A small network was trained on made-up records. Each row is its average activation on records with the value named, seen along a few directions.
Related values have similar rows: they may be neighbours, one step apart, or belong to one group.

Other fields shift rows strongly along two fixed directions, in all tables alike. That doesn't count.

Field Mema:
k10: [ 0.44  5.64 -0.18 -0.77 -3.52  2.27  1.69 -4.10  0.72 -0.02  3.63 -0.22
 -0.66  0.98  3.60 -0.41]
k5: [-1.55 -3.83  3.81  1.29  8.68  1.48  0.14  1.60  3.80 -4.04 -0.73  2.81
  4.48 -2.51 -1.26  0.09]
k7: [-0.12  1.17 -0.39  0.14  1.03  1.85 -1.78 -0.79 -1.83 -0.41 -1.27 -0.96
  0.62 -1.26 -0.46  0.04]
k9: [-3.89  0.19 -2.30 -3.19 -2.55 -5.67 -0.95  1.63 -4.84  6.41 -8.11 -0.46
 -3.97 -3.87  1.75  4.68]
k8: [ 1.38 -1.94  0.94  0.53  1.85 -0.68  0.04  2.30  1.56 -3.54  0.64 -0.05
 -0.52  0.15 -0.65 -0.58]
k1: [ 3.18  5.68 -3.02 -0.18 -6.03  0.94  2.02 -1.68 -2.63 -0.68  2.91 -2.48
 -3.29  1.97  1.78 -0.96]
k11: [ 1.79  0.93  0.55  0.71 -3.76  1.62 -1.66 -2.19  1.39 -1.44  4.70 -2.12
 -1.04  2.83 -0.64 -1.49]
k4: [-1.24 -3.71  0.35 -0.07  3.03 -2.37  0.47  2.35  1.14  2.42 -1.18  1.70
  0.84 -0.06 -1.25  0.84]
k2: [-0.71  0.57 -0.85 -1.84 -2.28 -0.10 -0.56 -1.78 -0.74  1.98  3.15  0.57
 -1.10  1.58  1.13 -1.10]
k6: [-0.09 -1.49 -1.41  0.37  1.68 -1.94 -0.26  3.37 -3.21  1.05 -7.13 -0.20
  0.63 -3.12 -1.64  1.56]
k3: [ 0.81 -3.21  2.49  3.01  1.86  2.61  0.86 -0.70  4.63 -1.72  3.39  1.40
  4.00  3.30 -2.37 -2.67]
Mema is arranged as a ring.
Q: Going along Mema from k7 by way of its neighbour k5, in what order are k10, k1, k11, k3 met?
A: k10, k3, k11, k1
Q: List every value one step from k2, in the order listed.
A: k9, k4

Field Nuse:
z4: [-3.17 -3.51  1.59 -2.10  4.89 -2.71 -0.74  1.89  0.88  1.47 -3.25  2.33
  1.05 -2.54  0.56  2.01]
z5: [-0.98 -8.20  0.67  1.38  5.61 -4.15  0.98  5.40  2.72  0.18 -4.41  3.45
  2.47 -0.72 -3.65  0.01]
z1: [-0.13  5.45 -0.88 -0.78 -6.48  4.23 -0.77 -6.51 -0.01  3.82  6.78 -0.77
  0.52  4.11  2.23 -2.88]
z8: [ 0.27  3.40 -4.11 -2.68 -5.42 -4.31 -2.65  2.09 -8.66  3.95 -6.11 -5.72
 -6.88 -3.21  0.14  4.92]
z7: [ 3.28  6.87 -2.75  0.55 -6.01  4.60  0.44 -4.16 -2.86 -0.90  4.66 -2.25
 -1.16  2.44  1.54 -2.91]
z9: [ 0.35 -0.45  1.71  2.45  3.75  2.79  1.66  0.43  3.08 -3.80 -0.62  2.80
  4.00 -1.14  0.02 -2.19]
z6: [ 0.90  0.53  3.78  2.01  4.16  5.21  1.58 -2.80  6.32 -4.79  5.96  3.12
  5.08  1.12  1.07 -3.01]
z3: [ 0.71 -1.64  1.33  1.00  1.03 -0.49 -0.49  1.63  0.71 -2.27  0.50 -1.90
 -1.01  0.34 -1.61  0.94]
z2: [-1.23 -2.45 -1.34 -1.82 -1.54 -5.19 -0.01  2.03 -2.18  2.34 -3.50 -1.05
 -4.06 -0.39 -0.30  3.11]
Nuse is arranged as a line.
Q: List every value one step from z9, in the order listed.
A: z7, z6
Q: List every value one step from z2, in the order listed.
A: z5, z3
